These are the activations of a small network on made-up records, seen along a few directions, one row for each record.
After each row come some of the record's fields: Vupu, Mizik, Rotov, Valo, Fira, Risuv.
Not every record has every field; a missing one is written none.
The largest differences between rows may come from other fields.
Random noise pushes rows far along 5 fixed directions. That doesn't count. These rows show it; they differ only by the noise:
[  -7 -175  122  -32  -36 -114   15  -36  -32  115  134  -96   69 -248
  115  -76   70  -66]
[-326  -11  125  630   -5  350   45  203  283  134  108 -770    4 -235
  141  108  -75  133]
[ 342 -101  -61 -311  104 -110  199 -402   28  139  171 -130  256 -474
   39   -4  123 -117]
[-329   92  -57  419   54  296  170  127  268  -56   95 -381 -181   12
  -60  183 -130  159]
[ 241 -712  -48  -19 -501  146 -130  -77    1   79  152   14 -391  447
  -56  139   86   79]
[  92  313 -125 -117   88   28  378   -6  266  116  398  188 -295 -389
  119   53  149 -200]
[-454  647  -71  239  378   85  420  194  309  -86  214  -49 -159 -384
   20   69  -92  -28]

[ 565  -24  116  297 -609  561 -148  510  298  649  524 -192 -514 -302
  618   21  513 -364]
<Vupu:f2 Mizik:l2 Rotov:h1 Valo:c1 Fira:z1 Risuv:g2>
[  25 -388   98 -419 -246 -365 -118  -16 -313 -154  -49  788 -341  513
 -101 -135  -45   -5]
<Vupu:f1 Mizik:none Rotov:h2 Valo:c1 Fira:z4 Risuv:g3>
[ 692   47 -339 -326 -307  415  190 -143  237  173  375  317 -571  176
  -57  300  294  -94]
<Vupu:f1 Mizik:l1 Rotov:h2 Valo:c1 Fira:z8 Risuv:g5>
[  35 -322  131  285 -507  344 -155  358  121  214  230 -133 -573  233
  179  112   96   51]
<Vupu:f1 Mizik:none Rotov:h2 Valo:c1 Fira:z4 Risuv:g3>
[ -81  141   68 -179  378 -590  173 -183  -35  164   72   59  222 -642
  185 -266  155 -201]
<Vupu:f2 Mizik:l2 Rotov:h2 Valo:c4 Fira:z8 Risuv:g5>
[ 545  -52 -585 -280  116  415  347 -608  213 -299 -122 -181   77  277
 -464  462  -88  198]
<Vupu:f2 Mizik:l1 Rotov:h2 Valo:c3 Fira:z2 Risuv:g2>
[-255 -221 -271  267 -207  -37  149  126  288  -97  144  318 -895  647
 -119  142   -1  110]
<Vupu:f2 Mizik:l1 Rotov:h2 Valo:c4 Fira:z8 Risuv:g5>
[ 213 -633 -142 -198 -520  408  -91 -223  -38 -262   41  184 -288  940
 -457  355 -197  276]
<Vupu:f1 Mizik:l2 Rotov:h2 Valo:c2 Fira:z2 Risuv:g2>
[-546  877  236 -406  681 -632  159  233 -389 -194  -96  627  456 -666
   34 -344  -15 -248]
<Vupu:f2 Mizik:l2 Rotov:h2 Valo:c1 Fira:z8 Risuv:g5>
[ 185 -308  121 -123 -227 -135 -271   86 -274  201  -13  -54  150 -179
  223 -105  247 -108]
<Vupu:f2 Mizik:l1 Rotov:h2 Valo:c3 Fira:z2 Risuv:g2>
[ 772 -831 -390   -8 -509  474  109 -585  376  378  303 -670 -360  104
 -117  486  237  181]
<Vupu:f1 Mizik:none Rotov:h2 Valo:c4 Fira:z8 Risuv:g5>
[ 855  248  -16 -180 -151  232  104 -113  263  262  248   39   17 -348
  351  -41  249 -352]
<Vupu:f1 Mizik:l1 Rotov:h1 Valo:c3 Fira:z6 Risuv:g5>
[-102  156 -139   14  213  -10  543 -343  473 -128  241  -73 -151 -157
 -124  146 -197   14]
<Vupu:f2 Mizik:l1 Rotov:h2 Valo:c4 Fira:z4 Risuv:g3>
[ -18 -198  227  417  -58  146 -417  133 -129  184 -300 -870  571 -253
  218  -56   63  118]
<Vupu:f2 Mizik:l1 Rotov:h1 Valo:c3 Fira:z6 Risuv:g5>
[ 236 -281   18 -103  140 -243  136 -474   98   93    4 -380  357 -363
   58  -93  -51  -48]
<Vupu:f2 Mizik:l2 Rotov:h2 Valo:c4 Fira:z4 Risuv:g3>
[-382  426 -152  260   92   40  196  328  243 -113  144  449 -682  331
  -72   52  -64   24]
<Vupu:f1 Mizik:l1 Rotov:h2 Valo:c2 Fira:z6 Risuv:g5>
[ 380  261  -95 -259  106   42  233 -294  178  -40  119  220   68  -51
  -47   26  -99  -90]
<Vupu:f1 Mizik:l1 Rotov:h1 Valo:c2 Fira:z1 Risuv:g2>
[-336  237 -132 -107  293 -137 -235   95 -420 -385 -547  194  310  369
 -336   27 -183  249]
<Vupu:f1 Mizik:l2 Rotov:h1 Valo:c3 Fira:z6 Risuv:g5>
[-542 -111  130  327  -51  -58  -87  302  -45  -15   -3   -1 -264  185
    8  -29 -100  146]
<Vupu:f1 Mizik:none Rotov:h2 Valo:c2 Fira:z2 Risuv:g2>
[-194  128 -171  125  150  281  -11   42  -78 -115 -189 -337   40   78
 -287  270  -68  295]
<Vupu:f1 Mizik:none Rotov:h2 Valo:c1 Fira:z8 Risuv:g5>
[-392  675  240 -299  265 -246   82  344 -261 -279   30  732   66  -86
  -52 -206  -88 -186]
<Vupu:f2 Mizik:l2 Rotov:h2 Valo:c1 Fira:z6 Risuv:g5>
[-429 -615  294  131 -344 -121 -386  209 -309 -127 -100   69  -34  513
  -93  -37 -127  206]
<Vupu:f2 Mizik:l1 Rotov:h2 Valo:c2 Fira:z2 Risuv:g2>
[-561  251  179  118  353  -42 -160  184 -324 -283 -390 -226  514  -48
 -198  -52 -221  208]
<Vupu:f2 Mizik:l2 Rotov:h2 Valo:c1 Fira:z6 Risuv:g5>
[ 111  -29 -334 -150  -79   96  171 -134  193   34  138  137 -326  116
 -122  223   78   47]
<Vupu:f1 Mizik:l1 Rotov:h1 Valo:c4 Fira:z1 Risuv:g2>
[ 435  267 -175 -384  112 -210  223 -166   57   48   98  517 -174 -174
  126 -138  125 -234]
<Vupu:f1 Mizik:none Rotov:h1 Valo:c1 Fira:z1 Risuv:g2>
[-125  -66  142  318 -281  -48  -24  391  234  171  250  266 -581  136
  355 -198  112 -198]
<Vupu:f2 Mizik:l1 Rotov:h1 Valo:c2 Fira:z1 Risuv:g2>
[-321 -246  676  397  -48 -191 -464  339 -278  256 -175 -611  510 -415
  457 -400  -28  -24]
<Vupu:f1 Mizik:l2 Rotov:h2 Valo:c1 Fira:z4 Risuv:g3>
[ 109  375 -342 -378  337   50  466 -348  158 -224  138  269   22 -153
 -263  206  -57   -4]
<Vupu:f2 Mizik:l1 Rotov:h2 Valo:c2 Fira:z2 Risuv:g2>
[-765  226  382  302 -108 -114  -19  626  -15 -190  189  442 -398  264
   99 -149 -170  -20]
<Vupu:f2 Mizik:l1 Rotov:h2 Valo:c2 Fira:z2 Risuv:g2>
[ 178 -322   -9 -222 -337   89  -28  -79  -58 -168  158  405 -296  605
 -221  114  -98   29]
<Vupu:f2 Mizik:l2 Rotov:h2 Valo:c2 Fira:z2 Risuv:g2>
[  30 -633   79   37 -195  -99 -166 -213 -142   32  -88 -183   30  263
  -81   13  -82  168]
<Vupu:f1 Mizik:none Rotov:h2 Valo:c2 Fira:z2 Risuv:g2>
[ 265  108   93 -469   70 -281  -10 -121 -223  -79  -13  479  307 -148
   40 -241   12 -264]
<Vupu:f2 Mizik:l2 Rotov:h1 Valo:c2 Fira:z1 Risuv:g2>
[ -10  104   38   61 -128  363   54  186  128  130  299 -153  -87 -234
   56  170  116  -51]
<Vupu:f2 Mizik:l1 Rotov:h2 Valo:c2 Fira:z2 Risuv:g2>
[ 140  255 -528 -165  -40  375  233   -7  231  108  253  117 -475  -80
 -126  394  230   45]
<Vupu:f1 Mizik:l1 Rotov:h1 Valo:c2 Fira:z1 Risuv:g2>
[ 422 -692 -115   -6 -176  208 -145 -547   28   82 -152 -695  399   67
 -141  161  -14  194]
<Vupu:f2 Mizik:l1 Rotov:h1 Valo:c2 Fira:z1 Risuv:g2>
[ 249 -495  126  323 -566  525 -432  236  -40   90  -75 -412 -141  574
   45  151  -38  191]
<Vupu:f1 Mizik:l2 Rotov:h1 Valo:c1 Fira:z1 Risuv:g2>
[ 918 -802  261 -291 -757  -76 -323  -93  -77  569  373  142 -215  -53
  497 -241  415 -381]
<Vupu:f1 Mizik:l2 Rotov:h1 Valo:c2 Fira:z1 Risuv:g2>
[-182   62  242  470   45   81   57  171  254  395  229 -675  141 -719
  448  -99  141 -121]
<Vupu:f2 Mizik:l1 Rotov:h2 Valo:c2 Fira:z2 Risuv:g2>

Here are new rows. What are their fields?
[-212   -6  167  -57    6 -212   56  119  -81   46  156  163  -85 -210
   98 -115    9  -62]
<Vupu:f1 Mizik:none Rotov:h2 Valo:c2 Fira:z2 Risuv:g2>
[-108  -15  214 -247  216 -196 -115 -141 -350 -145 -245  -59  604 -152
 -134  -78  -86   76]
<Vupu:f2 Mizik:l1 Rotov:h2 Valo:c1 Fira:z8 Risuv:g5>
[-581  207 -140  198  107  189 -158  371 -142  -91 -165 -157  -25   42
 -145  182  -29  260]
<Vupu:f1 Mizik:l1 Rotov:h1 Valo:c2 Fira:z1 Risuv:g2>
[ -93 -832  310  134 -418 -129 -383   -8 -192  150  -40 -345   48  291
   48  -47   13  191]
<Vupu:f1 Mizik:l1 Rotov:h2 Valo:c4 Fira:z8 Risuv:g5>
[ -90 -283  426  338 -270  139 -316  230 -102  -20 -145 -272  194  288
  149 -104 -172   87]
<Vupu:f1 Mizik:l1 Rotov:h2 Valo:c3 Fira:z2 Risuv:g2>
[ -42  102 -182 -121   65  211  251 -126  150  -73  167  -55  -43 -102
 -175  251  -12   85]
<Vupu:f2 Mizik:l1 Rotov:h2 Valo:c2 Fira:z2 Risuv:g2>
[-109  564 -265   -1  360  135  176    6  118  122   42 -185  184 -573
   41  133  127  -24]
<Vupu:f1 Mizik:l1 Rotov:h1 Valo:c2 Fira:z1 Risuv:g2>
[  53 -267  241  -99 -218 -204  116 -121  134   59  310  159 -154   -5
  105 -120  -63 -154]
<Vupu:f2 Mizik:l2 Rotov:h2 Valo:c4 Fira:z4 Risuv:g3>
[ 151  128  227 -245  -26 -332 -109   77 -196 -109  -95  578   70  134
  137 -320    5 -192]
<Vupu:f1 Mizik:l1 Rotov:h1 Valo:c3 Fira:z6 Risuv:g5>
[ 558   89  -13   64  -79  -15  -83    0  132  316   32 -139  100 -376
  440 -190  293 -305]
<Vupu:f2 Mizik:l1 Rotov:h1 Valo:c3 Fira:z6 Risuv:g5>
[   6 -154   86 -370 -286 -278  -70  195 -144  -46  188  911 -439  283
   85 -175  126 -212]
<Vupu:f2 Mizik:l1 Rotov:h1 Valo:c2 Fira:z1 Risuv:g2>
[-373  722  -77  120  295    6  217  386  165 -129  101  357 -258 -168
   75  -70  -50 -141]
<Vupu:f2 Mizik:l2 Rotov:h1 Valo:c2 Fira:z1 Risuv:g2>
[ 425 -152 -311 -336  -23  229 -130 -224 -248  178  -91 -211  155  -84
 -178  297  273  126]
<Vupu:f1 Mizik:l2 Rotov:h2 Valo:c1 Fira:z8 Risuv:g5>
[  85 -238  -14 -169 -113  107 -193  -34 -257  -55 -158   39   25  278
 -191  128   31  152]
<Vupu:f1 Mizik:l2 Rotov:h2 Valo:c1 Fira:z8 Risuv:g5>
[ 303  317 -344  -35   74  313  100  -81  133 -240 -180   75 -155  400
 -209  220  -86  129]
<Vupu:f1 Mizik:l1 Rotov:h1 Valo:c3 Fira:z6 Risuv:g5>
[ 433  218 -536   58  309  539  310 -614  283 -215 -199 -585  203  196
 -502  481 -215  286]
<Vupu:f2 Mizik:l2 Rotov:h2 Valo:c1 Fira:z6 Risuv:g5>
[-421  182   -4  463  231  106   47   62  169 -150 -192 -393  191  -23
  -36  -10 -224  141]
<Vupu:f2 Mizik:l1 Rotov:h1 Valo:c2 Fira:z1 Risuv:g2>
[ 299 -602   27 -245 -420  -21 -197 -107 -169  187  174   90  -60  102
   23   19  234  -76]
<Vupu:f2 Mizik:l1 Rotov:h2 Valo:c2 Fira:z2 Risuv:g2>
[ 483 -538  127 -138  -86 -142 -235 -476 -149  124 -216 -317  510  -34
   90 -217  -27  -31]
<Vupu:f1 Mizik:l2 Rotov:h1 Valo:c2 Fira:z1 Risuv:g2>
